A small network was shown many inputs. Here are its activations along a few directions, one row for each input.
Each table varies a few parts of the input and shows all the possible inputs, shuffled.
Descriptions start from the smaller parts, as in this example, which fits no table here: values(2) and (point or line(11) or (ring(5) and line(6))).
Shared parts are said once, and a part with two or three values counts as separate values.

Other details of the inputs vary at random and push rows far along two fixed directions, the same in every table; ignore that.
To show where, the next rows are all for the same input, with only those details redrawn:
[-21  -9   8  -6  11  -1 -20   5   7  10  -4  -2  -5]
[-17 -15   8  17  16   6 -20 -11  27  25 -16  15 -10]
[-22  -7   6 -19   8  -7 -18  15  -7  -4   5 -14  -1]
[  48  -94  -77   31   -2  -57   65  -14  -29 -124   21  -47   53]
[-18 -14  11  25  19  13 -25 -17  38  39 -23  24 -15]
[ 14 -55 -25  59  19  -4  10 -38  39  -3 -23  20   4]
[-14 -17  -2  -9   8 -11  -9   8  -4 -13   4 -14   4]
[ 25 -68 -34  81  21  -3  18 -54  51  -3 -32  30   6]

Rows:
r1: [ 16  20  10 -34  -2  13  38  37 -39 -20  45   1   3]
r2: [  4  -2  -6  -9  -9 -24  10  -1 -26  -4  21 -22  18]
r3: [ 8 25 29 -7  6 32  8 28 -4 25 23 50 -9]
r4: [-22  13  11 -29   3   1 -11  23 -11  10  15 -33 -19]
r5: [ 17  19 -10 -12 -13  -8   5   8 -31 -34   7 -27   8]
r6: [ 27  23  -3  17 -12  14   7 -14   5  -4 -23  15   9]
r7: [-23  -4  10   4  16  14 -18 -15  22  37 -16   1 -20]
r8: [ -9  33   9 -33 -18 -15  -4   8 -28  16  14  -4  14]
r9: [-15  16  21  14   7  16 -30   4  28  36 -17  20 -28]
r10: [  7 -29  -8  39   8  -1  18 -43  35  30  -8  15  -7]
r11: [ 59 -14 -37 -12 -14 -23  73  33 -79 -90  61 -24  50]
r12: [  5  10  -1  -5 -13  12  -5  -2   7  -6 -14  20   6]
r13: [ -6  31  19 -14  -3  12 -21  10   6   7  -9   6 -18]
r14: [-23  -5   6 -27   6 -11 -17  20 -13 -11   9 -21   2]
r15: [ -1 -21   1  26   6  -6   3 -23  30  27  -3  21  -3]
r16: [-25  28  24 -18   1  13 -23  13   5  32  -2 -11 -33]
r17: [  2  34   8  -6 -12  18 -15  -3  -2  17 -16  16   8]
r18: [ -1  25  11  -8  -3  15  -5  -4   8   9  -9  -7 -24]
r19: [-16   4   8  13  12   8 -26 -14   9  36 -16   4  -5]
r20: [ -2  43  14 -54 -23   3   4  29 -31 -28   8 -27   1]
r21: [  3  -7 -12 -21 -17 -27  17   5 -16 -24  17  -1  19]
r22: [-19  41  16 -56 -19  12  -8  24 -22  -6   7 -14  -1]
r23: [-20  21  14 -32 -11  -5  -1   1  -4  24  10   1  -6]
r24: [-15   1   7 -16   6  -7 -15  27  -6  -5  12 -18  -6]
r25: [ -3  15  -1  -8  -8  -8 -12  18 -25  -7   8 -24   0]
r26: [ 39 -55 -39 101  17   3  20 -58  47  13 -32  26   3]
r27: [ 20  15   2   9 -12  13   3  -6  15  -8 -22  24   1]
The inputs of r3 and r11 match in every part but one. If r27 is changed in the same way as r3 into r11, which row does it become?
> r6
What is each input in this table made of?
> values(3) and (point or ring(8))
Change only the values(3) part in r17. List by row number the other rows that result.
> r12, r22
Change only the ring(8) part in r4. List by row number the other rows that result.
> r7, r10, r16, r18, r20, r22, r23
